A small network was shown many inputs. Here are its activations along a few directions, one row for each input.
In each table, some parts of the input vary, and every possible input appears once, in random order.
A made-up example of a description, with smaller parts first: one of 3 separate values, together with either a single point or one of 11 places along a line or (one of 6 places along a line, together with one of 8 places around a ring).
Shared parts are said once, and a part with two or three values counts as separate values.
In the rows, zero is written as 128.

Other details of the inputs shift rows strongly along two fixed directions, in all tables alike. That doesn't count.

A family of inputs:
r1: [158 133 181 143 122 146 209  65 107 124 142  24 128]
r2: [120 138 138 104 133 115 129 143 120 118 132 154 141]
r3: [ 96  78  94 174 110 142  78 128 131 121 100  89  94]
r4: [118 144 137 117 125 111 133 139 132 123 134 158 142]
r5: [127 146 137 112 134 113 126 148 124 121 133 153 142]
r6: [114 138 137 111 126 109 136 136 132 123 133 157 142]
r7: [146 140 131 107 132 127 122 134 147 139 137 163 141]
r8: [121 142 137 106 132 115 129 144 121 120 132 153 142]
r9: [129  79  91 163 115 148  72 127 142 139 104 101  98]
r10: [115 149 134 105 138 118 133 135 121 129 123 158 133]
r11: [122 141 134 116 130 115 132 143 124 124 145 159 138]
r12: [115 144 128 106 127 113 137 129 126 126 128 160 137]
r13: [115 134 133 107 128 116 136 139 122 122 142 159 138]
r14: [169 144 165 148 130 151 202  70  99 132 150  28 121]
r15: [ 99  88  99 179 120 148  72 137 128 127  96  88  92]
r16: [ 98  87  99 175 119 147  74 136 128 126  96  87  92]
r17: [102  87  85 176 114 145  77 122 127 126  97  92  90]
r18: [115 147 141 112 135 114 131 144 128 128 128 154 139]
r19: [112 142 143 107 134 117 133 142 125 125 127 156 138]
r20: [130 154 128 110 137 115 126 141 120 125 129 155 138]
r21: [116 152 133 107 136 118 132 137 122 131 123 157 134]
r22: [131  82  85 165 118 145  90 129 143 132 110 111 107]
r23: [132 155 128 113 138 115 124 141 120 126 130 156 138]
r24: [149 134 129 112 128 117 130 137 142 139 134 164 143]
r25: [101  93  89 174 123 149  74 129 124 130  92  88  86]
r26: [140 131 128 117 130 124 136 142 154 129 140 163 147]
r27: [128  75  91 165 115 143  90 136 148 127 113 108 109]
r28: [104  83  81 176 118 150  75 126 119 127 107  94  86]
r29: [120 139 133 113 129 115 134 142 124 124 144 158 138]
r30: [143 137 121 116 133 126 135 135 149 134 136 166 145]
r31: [117 135 133 110 131 114 135 139 124 124 144 158 139]
r32: [187 144 183 136 132 156 200  78 134 137 155  47 141]
r33: [117 145 128 109 129 112 136 129 128 127 129 159 137]
r34: [123 146 130 102 137 117 129 136 116 122 128 157 137]
r35: [120 142 124 108 135 116 135 133 120 128 140 161 134]
r36: [127 150 128 107 139 114 127 138 119 126 129 155 138]
r37: [124 149 128 104 136 116 128 138 117 124 128 155 138]
r38: [139 134 133 114 130 127 132 140 154 131 141 163 147]
r39: [142 139 125 114 133 129 131 133 149 136 137 165 145]
r40: [191 150 177 136 134 158 201  70 129 142 152  47 138]
r41: [145 128 135 112 125 116 130 144 147 134 138 161 145]
r42: [169 158 175 152 135 152 198  74 104 137 136  24 122]
r43: [162 140 173 141 126 149 210  58 103 128 138  24 123]
r44: [118 154 133 110 139 116 131 138 124 132 125 156 134]
r45: [117 138 126 104 134 118 138 130 117 124 138 163 133]
r46: [113 146 142 109 133 116 132 144 126 127 127 154 139]
r47: [124 143 137 109 135 113 127 145 123 121 133 153 142]
r48: [147 126 130 115 125 114 135 145 146 129 139 162 145]
r49: [109  86  95 173 120 145  70 139 123 120 102  88  96]
r50: [125  78  99 161 117 154  72 133 152 133 111 102 101]
r51: [132  77  85 167 115 144  85 129 141 134 107 107 102]
r52: [146 132 138 108 125 118 125 143 147 135 139 159 143]
r53: [120 149 128 112 128 112 134 132 128 126 129 159 137]
r54: [ 91  72  93 170 108 144  80 124 129 120  98  88  93]
r55: [161 129 177 143 127 151 207  69  99 125 152  25 125]
r56: [118 141 124 106 132 118 136 132 118 127 139 161 134]
Description of these inputs: one of 2 separate values, together with either one of 8 places around a ring or (one of 4 separate values, together with one of 5 places along a line).
- The inputs of r43 and r1 match in every part but the choice among 2 separate values. If r9 is changed in the same way as r43 into r1, which row does it become? => r52
- Which other rows does r48 become when the place on the ring of 8 takes its other values? List them by row number. => r26, r27, r32, r38, r41, r50, r52
- Which other rows does r3 become when the choice among 2 separate values takes its other values? List them by row number. => r53
- Start at r40 and move only the place on the ring of 8, one step at a time. The first step leads to r39. Which rows follow, in order? => r30, r22, r51, r24, r9, r7
- Which other rows does r3 become when the choice among 4 separate values takes its other values? List them by row number. => r5, r16, r29

A family of inputs:
r57: [ 86 149  64 153 148 133  32 156 101 137  67 143  84]
r58: [ 86 144 150 101 127 103 145 135 105 113 125 148 135]
r59: [145 154 149 106 138 122 132 144 140 133 136 156 148]
r60: [111 126 149 147 124 145 175  77  93 118 129  46 107]
r61: [156 122 163 160 123 149 158 104 131 131 133  45 125]
r62: [152 149 136 103 136 122 139 134 139 135 138 163 147]
r63: [152 147 130 101 134 123 143 128 140 137 142 165 145]
r64: [ 95  85  87 152 117 128  51 169 154 124 103 159 112]
r65: [114 141 137 107 131 108 145 141 107 115 147 153 138]
r66: [176 116 135 147 126 157 165  77 127 142 139  59 118]
r67: [165 115 147 156 120 149 169  90 130 132 134  54 124]
r68: [122  50  78 196 104 165  82 107 141 131 102  56  82]
r69: [146 134 129 106 124 115 154 124 146 134 152 172 149]
r70: [105 138 145 104 125 101 139 143 110 109 138 151 143]
r71: [ 65  82  69 143 119 127  65 148 118 115 108 164  98]
r72: [142 156 153 107 139 122 129 147 139 134 136 152 148]
r73: [140 144 142 110 131 113 145 141 144 128 140 160 153]
r74: [148 152 140 104 139 121 136 139 139 134 136 158 149]
- Describe the family of inputs behind these rows. => either a single point or one of 5 places around a ring or (one of 2 separate values, together with one of 6 places along a line)
- Start at r58 and move only the place on the ring of 5, one step at a time. The first step leads to r70. Which rows follow, in order? => r65, r71, r60
